These are the activations of a small neural network, seen along a few directions. Each row is one input.
In each table, some parts of the input vary, and every possible input appears once, in random order.
Descriptions start from the smaller parts, as in this example, which fits no table here: one of 4 places along a line, together with either a single point or one of 9 places along a line or (one of 3 separate values, together with one of 8 places around a ring).
Shared parts are said once, and a part with two or three values counts as separate values.

Other details of the inputs shift rows strongly along two fixed directions, in all tables alike. That doesn't count.

Table:
R1: [ -4   1   6 -15   0  -5   1  -9  -5   6  -4]
R2: [-5  5 -1 15  3  3 -2  4  3 -6  6]
R3: [  6   3   4 -14  -3  -5   5  -6   0   9  -9]
R4: [ -2   3   8 -15   3  -4   3  -9  -5   3  -5]
R5: [-2 -1 -5 12 -7  6 -2  3  6 -8  8]
R6: [  2   3   9 -15   4  -5  -1  -7  -4   5  -5]
R7: [ 1  2 -1 19  2 -1 -2  5  3  0  3]
R8: [ 19 -39 -68 -33  79  35  32  75 -49  31   1]
R9: [  6  -2   7 -14  -4  -4   3  -5  -2   6 -10]
R10: [-2  1 -2 12 -4  3 -3  6  6 -7  9]
R11: [-1  1 -3 18  1  0 -4  5  5  2  3]
R12: [-6 -5 -7 14  0  3 -4 -1  5 -6  7]
R13: [-1  5 -1 17  1  3 -4  6  1 -3  2]
R14: [  2   4   9 -13   2  -3   0  -7  -5   5  -9]
R15: [ -4  -1  -4  14  -1   3  -3   1   1 -10   8]
R16: [-3  6 -6 13 -5  1  0  7  6 -5  6]
R17: [ -1  -5   5 -18  -2  -2   5  -9   1  -3  -6]
R18: [ 1  1 -2 19  1  2 -3  4  2 -3  0]
R19: [  1  -5   2 -18  -4  -1   5 -11   1  -1  -4]
R20: [ -4  -2  -4  14   3   4  -3  -1   5 -11   6]
R21: [  2   2   8 -13   0  -5   1  -7  -7   6  -8]
R22: [  8 -19 -36 -15  35  23  15  41 -20  11   9]
R23: [ 1  6 -5 13 -3  0 -3  9  7 -3  6]
R24: [ -1  -4   4 -16   3  -3   2 -13  -3  -3  -5]
R25: [ -1   1   7 -15   1  -5  -3  -8  -3   9  -4]
R26: [-3  2 -2 16  1  1 -6  5  3  0  7]
R27: [  4  -2   8 -14  -3  -4   4  -4  -1   4 -12]
R28: [ 3  1 -1 16 -2  1 -1  8  8 -1  3]
R29: [-5  0 -3 14  0  2 -6  3  2 -4  9]
R30: [ 1  3 -1 18  4  1 -3  5  4 -1  2]
R31: [-5  3 -2 16  1  1 -1  4  1 -4  8]
R32: [  4   4   5 -17  -4  -4   3  -5  -1   7  -4]
R33: [  1   2   9 -14   2  -6  -1  -7  -5   6  -4]
R34: [-1 -2 -4 18 -1  2 -5  4  3  1  1]
R35: [ 3  2 -6 16 -6  0 -1  7  6 -3  0]
R36: [-5 -2 -5 14 -2  4 -5  1  2 -7  8]
R37: [ 3  4 -6 16 -3 -1 -1  8  8 -1  1]
R38: [  1  -5   4 -18  -3  -3   4 -10   0  -2  -4]
R39: [  2  -1   1 -18  -6  -1   4  -9  -3  -1  -4]
R40: [  3   2   7 -17  -3  -3   1  -5   0   7  -4]
R41: [ -2   1   9 -17  -2  -3   5  -4  -2   2  -5]
R42: [ 1  3 -1 15 -5  3 -2  9  5 -2  3]
R43: [ -3   0  -3  14   1   6  -5   1   3 -11   6]
R44: [  1   1   8 -14   2  -7  -1  -8  -5   7  -4]
R45: [-6 -1 -3 14 -1  3 -7  3  3 -3  9]
R46: [  3  -2   6 -11  -1  -7   1  -9  -6   7 -10]
R47: [ -4  -1  -2  12  -5   6  -2   5   6 -11   6]
R48: [  6   0   7 -14  -3  -4   3  -6   1   9  -8]
R49: [-1  4 -6 12 -5  2 -3  6  6 -8  8]
R50: [  1  -2  -1 -19  -4  -5   4 -10   0  -2  -5]
R51: [  4   4   4 -15  -6  -3   4  -5  -3   7  -8]
R52: [ -1  -3   4 -16  -1  -3   0 -12  -7   0  -4]
R53: [ -4   0   6 -15   0  -4   0  -9  -5   7  -4]
R54: [-6  2 -3 16  0  0 -1  4  1 -3  8]
R55: [-2 -2 -8 13 -5  3  2  1  8 -9  7]
R56: [-3  3 -1 13 -4  3  0  7  6 -5  8]
R57: [-5 -4 -6 15  0  1 -2 -1  3 -9  7]
R58: [-3  5 -5 14 -6  3  2  6  6 -4  7]
R59: [ 3  0 -3 17 -6  3 -1  6  7 -1  1]
R60: [ -1  -1   6 -16   0  -5   0 -10  -7   2  -2]
R61: [ 1  2  0 16 -1  1  0  9  9 -2  1]
R62: [-2  3  1 13 -2  2 -3 10  7 -4  6]
R63: [-3  2 -2 17 -1  2 -5  5  1  0  3]
R64: [-6 -5 -6 14  0  2 -3 -1  4 -8  7]
R65: [ 1  3  0 18  4  1 -4  5  5 -2  2]
R66: [-6 -3 -5 14 -2  5 -6  1  3 -6  7]
R67: [  2  -3   6 -11  -1  -6   0  -9  -5   8 -10]
R68: [  0   1   7 -16   2  -3  -1 -10  -5   0  -3]
R69: [  0   2   6 -17  -4  -2   5  -6  -2   5  -4]
R70: [  1  -3   5 -19  -4  -1   2  -8  -2  -2  -4]
R71: [  1   2   7 -12  -1  -6   1  -8  -7   7  -8]
R72: [  3   0   7 -11   2  -8   1  -9  -4   9  -9]
R73: [  3   2   9 -17  -2  -4   1  -4  -1   5  -4]
R74: [  2   2   3 -18  -5  -3   3  -8  -2   2  -3]
R75: [  4   5   4 -16  -5  -5   2  -4  -3   6 -10]
R76: [  2  -1   7 -12   2  -6  -1  -9  -2  11  -9]
R77: [ 1  1 -1 18  2  2 -4  4  3 -4  0]
R78: [ -1  -5   4 -15   1  -5   3 -13  -4  -2  -4]
R79: [-3  2 -3 17 -1  3 -6  5  2  2  3]
R80: [  0   1   8 -17   3  -2  -1 -10  -5   0  -4]
R81: [-4  1 -1 12 -3  4 -2  7  6 -8  7]
R82: [-1  3  0 15 -4  4 -1 10  5 -4  2]
R83: [ 3  2 -5 17 -7  2  1  6  6 -1  1]
R84: [  2   4  10 -15   5  -4  -2  -7  -4   4  -5]
R85: [ -3   0  -4  14   1   5  -4   1   2 -10   7]
R86: [ -1   1  -8  12  -6   3  -2   4   5 -10   6]
R87: [ -1   0   7 -16   1  -5   0 -10  -7   1  -2]
R88: [  4   2   7 -15  -5  -2   3  -5  -2   7  -8]
Each input here is: one of 8 places along a line, together with either one of 5 places along a line or one of 6 places along a line.
- Changing only the place on the line of 8 turns R63 into R64. The same change can be made to R51. Which row results? => R55
- Changing only the place on the line of 8 turns R26 into R1. The same change can be made to R33. Which row results? => R31
- Start at R79 and move only the place on the line of 6, one step at a time. The first step leads to R63. Which rows follow, in order? => R71, R21, R13, R14
- Start at R75 and move only the place on the line of 5, one step at a time. The first step leads to R51. Which rows follow, in order? => R88, R42, R82
- Change only the place on the line of 8 in R19. List by row number the other rows that result. => R5, R22, R40, R48, R59, R69, R88

Table:
R89: [  2 -34 -14 -87  40   7  20 -15 -39   6 -15]
R90: [  5 -12 -45  -2  12  30  19  50  -4 -11  21]
R91: [ 13  -3 -32  29   3  16  13  50  14   7   9]
R92: [  9  25  58 -16 -29 -38 -14 -54   5  20 -40]
R93: [-17   5  43 -40 -30 -26 -10 -75   8 -22  -7]
R94: [  0 -19   0 -72  46  -6   7 -15 -47  36 -19]
R95: [ -5  38  35  74 -30 -17 -28  -8  29  -6   4]
R96: [ 16  -8 -31  32   3  18  12  49  13   5   3]
R97: [-15  -4 -13  39  31  13 -16  21 -14   0  23]
R98: [ 11   1 -30  44  36  12   3  51 -10  22   5]
R99: [ -8  14   8  53 -60  -3 -11 -18  43 -41  15]
R100: [ 13  17  40 -53 -35 -21   7 -26  12  16 -28]
R101: [ -6 -22 -32  24  50  19  -5  29 -27  11  12]
R102: [ 10 -11  -9 -77  -6  -1  26  -9 -13   8 -14]
R103: [-28  14  20  53 -31  -3 -25 -30  30 -50  31]
- What is each input in this table made of? => one of 3 separate values, together with one of 5 places around a ring
- Changing only the place on the ring of 5 turns R99 into R92. The same change can be made to R90. Which row results? => R95
- Start at R102 and move only the place on the ring of 5, one step at a time. The first step leads to R93. Which rows follow, in order? => R94, R98, R91

Table:
R104: [ 19  14  37 -30  20  -7  -7  -8  11  12 -20]
R105: [ -5  -5   6 -44 -12   1  30 -22  18 -10 -10]
R106: [  6   9   1 -33   5 -22   4 -33 -21 -15  -3]
R107: [  9 -19  13 -14 -11  -2  -3 -31 -16  28 -29]
R108: [-13  -7 -30  21  12   9  -7  31  -2   0  49]
R109: [-11  18   5 -29  12 -12  19 -37 -14  -9 -11]
R110: [-13 -17 -22  19  35  38 -18  40  -7 -23  13]
R111: [  5 -18 -36  18 -14  24   4  22  15 -28  23]
R112: [ 16  28   7 -24   6 -25   7 -20 -13   8 -23]
R113: [ 21  20 -42  35  37   7   7  35  -5   3   6]
R114: [  3 -17  17 -15  -5 -20   2 -20 -11  26 -32]
R115: [  7  22  14 -35  -3 -17  -5 -10   8  39  -1]
R116: [ 13 -20 -21   0  53  40   9  66 -30   9   1]
R117: [ 15 -22 -22   1  49  49   8  61 -33  10   2]
R118: [ -2  37  10  77 -43   0 -19 -21   6 -28   7]
R119: [ 16  -2   9 -37 -32   1  17  -7   3   3 -24]
R120: [ 13  -2  12 -37 -30  -9  21   0   5   2 -25]
R121: [  2  -9  33 -39  15  -7  -7 -18  -4 -15   0]
R122: [ -9  12  20 -33 -18 -16   0  -2 -14  31  -5]
R123: [  5   5  43 -30  10 -11  -3   1  -3   5 -23]
R124: [ -2  -9 -41  -6  38  16  13  72 -23  37  19]
R125: [  3 -13 -44  -4  26  39  10  59 -36  38  22]
R126: [ -8   1  16  85 -40  -8 -26 -20  26  -6  -1]
R127: [-14   0  37 -35  22   4   8 -22   3  -9  -9]
R128: [ -9  -3  11  43  -1  17 -28   4  14 -36  26]
R129: [-14  38  18  65 -38 -16 -26   0  40   3  29]
R130: [-22  -8  14  76 -23 -16 -17 -32  33 -26  20]
R131: [ -8 -19 -13  21  51  26   8  44  -6 -22  28]
R132: [ -4  12   7 -31   9 -20  15 -34 -22 -15  -4]
R133: [ 14   0  12 -39 -24 -13  19   1  13   4 -24]
R134: [-12 -13 -44  13  16  26  -9  38 -15   8  46]
R135: [ 12  -9  13 -16   6 -24  -1 -24   4  31 -29]
R136: [-24 -14  -7  60   5   3  -2 -15  26 -10  12]
R137: [  2 -28   7 -25   5 -21  -4 -38  -5   8  -8]
R138: [-26   9  14 -40   0  -6  10 -24   0  18  11]
R139: [ 13  -2 -51   6  45  15  24  57 -45   8  -4]
R140: [-20   3  16 -41  -4 -15   6 -21  -8  12  19]
R141: [-13   7   9  53 -46  -4   3 -12  49 -49  28]
R142: [-23   2   3 -46 -15  -1 -18 -20 -11  13   4]
R143: [  9   9 -39  37  20  18   8  36 -28  -4   4]
R144: [-13 -33 -37  27  16  18 -17   8  -5  -1   1]
R145: [  4   8  -3 -33  -2 -11  -3 -37 -27 -13  -6]
R146: [-20  30  20  67 -53  -3 -27  -3  24  -2  27]
R147: [ 12 -13   2 -48 -20 -10  15 -18  11 -16  -1]
R148: [ 13  11  39 -30  16 -10  -4  -5   4   9 -21]
R149: [  3   3  43 -28   4  -6  -2   0 -10   4 -24]
R150: [ 13  26   7  59 -45  -6  -8  -1  64 -22   8]
R151: [ 19  -4   9 -37 -35  10  16 -11   0   4 -22]
R152: [  4 -15  17 -16   0 -25   0 -18  -3  28 -32]
R153: [-22  29  -5  64 -34  -3 -32 -28  14 -48  12]
R154: [  8  23  11 -24   0 -26   8 -14 -20   5 -26]
R155: [  6 -52 -59   3  49  27   3  31 -28  15  11]
R156: [  7  23   9  59 -49  -9  -5   3  58 -26   8]
R157: [ 18  -6  11 -17  10 -21  -3 -28  10  35 -29]
R158: [ -2 -24 -56   7   5  37   6  44   6 -23  12]
- What is each input in this table made of? => one of 5 separate values, together with either one of 5 places along a line or one of 6 places along a line
- Changing only the choice among 5 separate values turns R106 into R137. The same change can be made to R112. Which row results? => R135
- Changing only the choice among 5 separate values turns R158 into R110. The same change can be made to R141. Which row results? => R131
- Start at R144 and move only the place on the line of 5, one step at a time. The first step leads to R155. Which rows follow, in order? => R137, R130, R136
- Change only the choice among 5 separate values in R127. List by row number the other rows that result. => R105, R109, R136, R138
- Change only the choice among 5 separate values in R155. List by row number the other rows that result. => R111, R128, R134, R145
- Start at R113 and move only the place on the line of 6, one step at a time. The first step leads to R112. Which rows follow, in order? => R154, R139, R143, R118

Table:
R159: [  7 -14  -8 -54  50   7   9  22 -39  32  -9]
R160: [  8  -3   3 -16 -29  -9   7 -11   3  18 -21]
R161: [-23   2  25  -8 -40 -13 -14 -58  16 -47  13]
R162: [  5  -4 -36  26  27  28   7  69  -2   2  25]
R163: [  0  19   0  84 -28  -1  -9  17  40 -33  10]
R164: [-21  -7  16 -22 -28  -7  -7 -50   8 -33  13]
R165: [  2  -8 -14 -55  47   7   7  21 -38  37  -9]
R166: [  4   4  24 -10  11  -7  -1 -21  -5   3 -21]
R167: [ -1  18  15 -28 -15  -6  -1  -2   4  12  -4]
R168: [ 16 -19 -16 -46  52   1  19  16 -36  23 -28]
R169: [-27 -23 -36  41   4  22   0  12  17 -36  43]
R170: [ -5  -1 -42  38  42  20   3  56 -22  17  31]
R171: [ 11   7  16 -15 -33 -16   1 -25  15  12 -19]
R172: [ -3  11  43  -2 -10 -17 -14 -30   2  -1 -12]
R173: [ -4 -25 -27 -65  28  22  16  -5 -32 -18   6]
R174: [  4   2  20  -5 -15 -20 -11 -38   2  17 -19]
R175: [ 10  14  32 -17 -19  -9   6 -21  14  -5 -22]
R176: [ -4  10   0  93 -15  -5 -25   1  31 -19  16]
R177: [  1  -8   7  -6 -11 -14  -5 -24 -10  23 -21]
R178: [ 15   8  21 -16 -27 -19   2 -23  17   4 -20]
R179: [ -7  25  -9  54 -19   5  -4  28  17  -5  31]
R180: [ 11  -9 -32  30  28  30  12  67  -2  -3  18]
- What is each input in this table made of? => either one of 4 places along a line or (one of 2 separate values, together with one of 9 places along a line)
- Change only the choice among 2 separate values in R174. List by row number the other rows that result. => R171
